[[139 139 146 135 143 135 128 143 141 136 133 153 139 151]
 [121 119 117 123 116 120 124 117 118 118 119 108 120 109]
 [116 127 107 121 123 140 131 117 121 144 127 123 117 125]
 [116 129 107 120 125 143 130 119 123 146 124 126 118 128]
 [125 135 122 128 135 145 135 129 132 149 138 142 127 142]
 [121 134 116 125 132 145 133 125 129 150 132 137 123 138]
 [141 128 149 138 132 123 136 138 134 122 145 131 138 129]
 [140 128 149 138 131 123 136 137 133 123 146 131 138 129]
 [140 131 149 138 135 126 135 140 136 126 144 137 139 135]
 [122 134 118 126 133 145 134 126 130 150 134 139 124 139]] 151

[[125 146 120 132 132 133]
 [141 137 149 126 153 106]
 [134 137 117 127 129 129]
 [123 140 126 128 120 133]
 [118 137 134 126 128 138]
 [125 137 132 127 122 134]
 [128 140 128 128 128 128]
 [118 136 134 125 123 136]
 [137 145 125 131 125 128]] 133

[[130 126 141 142 137 140 109 109 111 139]
 [112 135 144 143 136 139 131 130 128 138]
 [133 124 138 140 136 138 109 109 112 137]
 [137 126 104 103 112 108 141 142 141 109]
 [120 133 121 119 122 120 147 146 143 121]
 [142 122 120 122 124 123 115 116 119 123]
 [121 128 155 156 148 152 112 112 113 151]] 139

[[121 130 113 112 118 144 151 130 147 117 128 146 115 148]
 [135 136 136 132 126 122 110 136 111 127 132 114 136 114]
 [131 116 141 150 147 113 117 116 122 146 124 120 138 117]
 [129 145 118 109 109 143 135 145 131 110 135 134 121 136]
 [134 138 133 128 123 126 115 138 115 125 133 118 134 119]
 [127 109 138 150 152 116 129 109 134 150 121 130 135 126]
 [130 116 139 147 146 115 119 116 123 145 124 122 137 119]
 [126 135 119 115 118 141 141 135 138 118 131 138 121 140]
 [124 134 115 111 116 144 147 134 143 116 130 143 117 145]
 [124 134 117 113 117 142 144 134 141 117 130 140 119 142]] 148

[[139 129 132 111 126 119 112 122 125 133 120 143 135 116 140]
 [138 129 132 112 127 119 112 122 125 132 121 142 134 117 139]
 [139 129 132 109 127 118 110 121 125 132 120 145 135 115 140]
 [122 119 134 149 116 134 151 142 124 137 135 109 118 137 120]
 [119 141 115 136 149 140 133 124 141 110 136 127 131 141 120]
 [119 140 116 136 148 140 133 125 140 111 136 127 131 141 120]
 [119 141 116 136 148 140 133 124 141 110 136 127 131 141 120]] 140

[[118 125 116 132 118 136 124 129 123]
 [112 118 127 122 126 116 129 133 137]
 [140 121 122 129 141 131 130 135 123]
 [134 130 128 130 115 133 127 128 102]
 [141 127 122 132 128 126 128 124 124]] 123

[[115 121 108 113 134 153 147 133]
 [121 107 114 135 154 146 132 116]
 [115 119 107 116 139 154 144 129]
 [142 153 144 125 117 119 107 119]
 [122 119 116 107 121 146 152 142]
 [122 108 113 134 153 147 133 116]
 [116 121 107 114 137 153 145 130]
 [129 116 120 106 117 139 153 144]] 133
---
[[113 114 120 117 127 128 129]
 [150 151 141 146 116 115 116]
 [134 131 129 130 139 138 135]]	127

[[134 121 141 110 129 129]
 [111 145  99 119 134 111]
 [145 122 116 118 116 108]]	110

[[135 130 131 147 129 136]
 [109 119 102 126 112 143]
 [107 118 101 119 112 139]]	147

[[135 136 124 106]
 [128 142 125 146]
 [125 103 132 116]]	136

[[146 127 123 128  99]
 [ 99 152 124 120 114]
 [134 132 133 134 120]]	123

[[138 133 134 126 143 127 137]
 [134 115 144 104 119 149 135]
 [108 128 153 128 147 157 148]]	143

[[154 128 142 132 147]
 [153 128 142 132 147]
 [141 128 137 129 142]]	142
---
[[133 127 121 127 115 121 106]
 [134 136 121 146 134 149 108]
 [134 111 120 123 125 128 104]] Answer: 133, 104

[101 144 136 114 126 139] Answer: 101, 139

[[134 124 146 120 130]
 [104 144 137 140 101]] Answer: 134, 101

[[150 143 109 124]
 [102 124 135 150]] Answer: 150, 150

[[130 133 136 122 126]
 [150 121 107 135 128]
 [110 138 151 124 131]] Answer: 130, 131

[[117 131 124 135 130]
 [114 115 158 148 116]
 [104 135 130 114 122]] Answer: 117, 122

[124 117 136 101 150 146] Answer: 124, 146

[[123 114 143 119]
 [141 126 140 101]] Answer: 123, 101

[[110 139 125 103 125 118]
 [120 136 125  98 122 121]
 [114 137 125 100 123 118]] Answer: 110, 118
---
Q:
[[151 126 119 115 151]
 [144 112 113 144 138]
 [133 109 110 128 139]]
A: 110

Q:
[[124 137 138 148 117]
 [128 131 144 151 107]
 [149 108 139 116 118]]
A: 139

Q:
[[148 148 156 153 147]
 [136 122 151 142 147]
 [134 138 158 153 112]]
A: 158

Q:
[[134 138 141 135 135]
 [137 135 140 143 150]
 [135 139 132 138 138]]
A: 132

Q:
[[132 132  99 134 138]
 [121 132 154 120 121]
 [120 138 138 119 129]]
A: 138

Q:
[[145 144 140 143 114]
 [138 143 149 145 118]
 [141 141 147 144 113]]
A: 147

Q:
[[120  99 116 120 137]
 [117 128 104 116 110]
 [118 118 101 113 129]]
A: 101

Q:
[[137 135 149 138 128]
 [136 131 133 152 134]
 [145 131 137 136 128]]
A: 137
